Each row below holds a small network's activations on one input, seen along a few directions.
Each table varies a few parts of the input and shows all the possible inputs, shuffled.
Descriptions start from the smaller parts, as in this example, which fits no table here: line(6) and (point or line(9) or (values(3) and ring(5))).
Shared parts are said once, and a part with two or three values counts as separate values.

Other details of the inputs vary at random and push rows far along two fixed directions, the same in every table; ignore that.

Rows:
R1: [ 30  20   6  16  10 -35 -49 -53 -39  34 -86]
R2: [ -9  21   7  62  17 -50  12  74  43  67 -95]
R3: [-12 -20  18   9  16  16  36  49  17  -8  27]
R4: [ -8 -40  18 -13   0   9   4  51  30  -2  17]
R5: [ 2 -4 26  7  2 17 11 51 21  5 40]
R6: [ 11   0   9 -12  13  18  26  63  18 -14  39]
R7: [ -4 -36 -15 -33   1  12   1 -90 -26 -40  27]
R8: [-17   5 -17  -9 -11  -8  21  62  33 -18  37]
R9: [-30  19 -24 -29 -24   5  -8 -64 -35 -32  40]
R10: [ 17  46  -6  47 -18 -36 -24 -31  -6  46 -87]
R11: [  0  -6 -14 -15   2  47  -1 -76 -33 -35  29]
R12: [ 31  50  11  34  23 -16 -37 -49 -42  34 -83]
R13: [ 22 -17 -33 -53  -7  14 -10 -88 -38 -45  37]
R14: [-37  -8  -9  -2 -13   9  18  50  34   2  24]
R15: [  2 -31  22  -9 -11  -2   0  50  23   7  34]
Each input here is: values(3) and (point or line(4)).
Q: The inputs of R13 and R6 match in every part but the values(3) part. If R15 is changed in the same way as R13 into R6, which row does it become?
A: R5

Rows:
R16: [-15  21  19  24 -15 -43 -13  83  33  50 -37]
R17: [-29 -14  -3  -8 -21 -30   5  51  33  12  11]
R18: [-17 -10 -15 -15 -12 -21  15  62  38   0  11]
R19: [ 23   5   9  -3  -7 -14 -44 -56 -32  15 -32]
R20: [ 31  44  10  37  19 -18 -28 -25 -28  36 -81]
R21: [  9  29 -37 -20 -13 -10  -9 -51 -22 -18   4]
R22: [-18 -60   9 -50 -15   8   6  25  16 -32  86]
R23: [ 25  22 -12  13  18  10   3 -47 -22  -6 -32]
R24: [  8 -29   9 -10   6  -4  14  55  28  -2   2]
R25: [ 37  24   5  -5   1  -9 -39 -46 -37   5 -24]
R26: [ 19  -2 -21   5  15  -6  -7 -59 -20  -1 -50]
R27: [-22  34 -34 -10 -20  23   0 -71 -33 -34  45]
R28: [-11 -21  -4 -35   7  28  32  35   8 -43  84]
R29: [ -9  -3  36  25   9 -15  -2  70  21  37 -25]
R30: [-14   0  23  -2   9  24  21  55  12 -12  50]
R31: [ -3 -20 -30 -25   6  33  13 -87 -24 -46  26]
R32: [ -6 -20   2 -21   9  45  37  33  13 -37  83]
R33: [ 9  5 29 -1  2  1 -1 63  9  7 19]
R34: [-12 -20  28  31  13 -14  15  62  37  32 -34]
R35: [-39 -29  19 -22  -5  36  21  25  10 -27  85]
R36: [ -4 -20  30  36  15  -6  12  61  37  38 -35]
R37: [ -7  48  -8  50 -11 -27 -21 -33 -10  44 -83]
R38: [-25   1 -55 -19 -17  19  15 -83 -16 -43  29]
R39: [ 16  20  16  41  11   2 -23 -44 -21  38 -67]
R40: [  0 -25   9  10  17  16  27  50  32   3   2]
R41: [-12  26   5  -5 -15 -18  -2  64  17  10  22]
R42: [ 16   4   4  35  14 -32 -22 -42 -13  40 -97]
R43: [ 13 -15  -1  -1  -4 -11 -21 -60 -20   6 -34]
R44: [ 36   4  21   6  13 -26  -4  80  25  24 -28]
R45: [-25 -36  21 -38 -17  24   6  29   5 -26  89]
R46: [ 29   6  22  13  13 -16   7  79  25  21 -27]
R47: [  5  11  -8 -12   3  45  -4 -76 -42 -31  44]
R48: [-39  -5 -42 -15 -26  13   7 -90 -18 -34  35]
R49: [ 18 -29 -29 -49  -5  12 -14 -83 -30 -45  31]
R50: [ 14  55 -29  39   1 -20  -3 -33  -9  21 -73]
Q: The inputs of R17 and R16 match in every part but one. If R42 is changed in the same way as R17 into R16, which row does it become?
A: R29
Q: Describe the family of inputs behind these rows.
A: ring(5) and (values(2) or line(5))
Q: List by row number the other rows that have the ring(5) part in common with R49.
A: R18, R24, R26, R31, R38, R40
Q: Change only the ring(5) part in R25. List by row number the other rows that result.
A: R19, R22, R44, R49
Q: Change only the values(2) part in R41. List by row number the other rows that result.
A: R27

Rows:
R51: [ 25 -31  34  24  21 -24 -23   4   4  45 -85]
R52: [ 53  37  29  33  12 -12 -30  21  -9  42 -58]
R53: [-15  -4  -1  36  -8 -46 -11  -1  21  48 -82]
R54: [-13  45 -34  -8 -32   0 -17 -59 -27 -13  14]
R55: [-15 -43  22 -25   0  61  29  21   7 -41 109]
R56: [  8  44  -6 -10   4  14 -16 -55 -52 -18  20]
R57: [-12  28 -52  -2 -14  10   9 -65 -14 -24   1]
R58: [ 27 -23   4 -40  -3  -5 -40 -62 -38 -15   6]
R59: [-12   3 -30 -27 -33 -28 -26 -66 -21 -12   6]
R60: [-28 -32  -7  -3  -9 -32  29  95  62   8   6]
R61: [-49   3  10  26 -13   2  30  94  54  20  20]
R62: [ 43 -23  14  14  27 -31 -16  13   9  30 -89]
R63: [-10  19  -2   9  15  30   2 -68 -41 -18  10]
R64: [  5 -34   1 -38   6  54  38  25  13 -54 103]
R65: [ -8  10  18  13  27   7  42 104  32   1  19]
Q: The inputs of R52 and R56 match in every part but one. If R64 is changed in the same way as R52 into R56, which row does it become?
A: R65
Q: Describe the family of inputs behind these rows.
A: values(3) and ring(5)
Q: Change only the values(3) part in R60. List by row number the other rows that result.
A: R53, R59
Q: Change only the values(3) part in R57. List by row number the other rows that result.
A: R54, R61
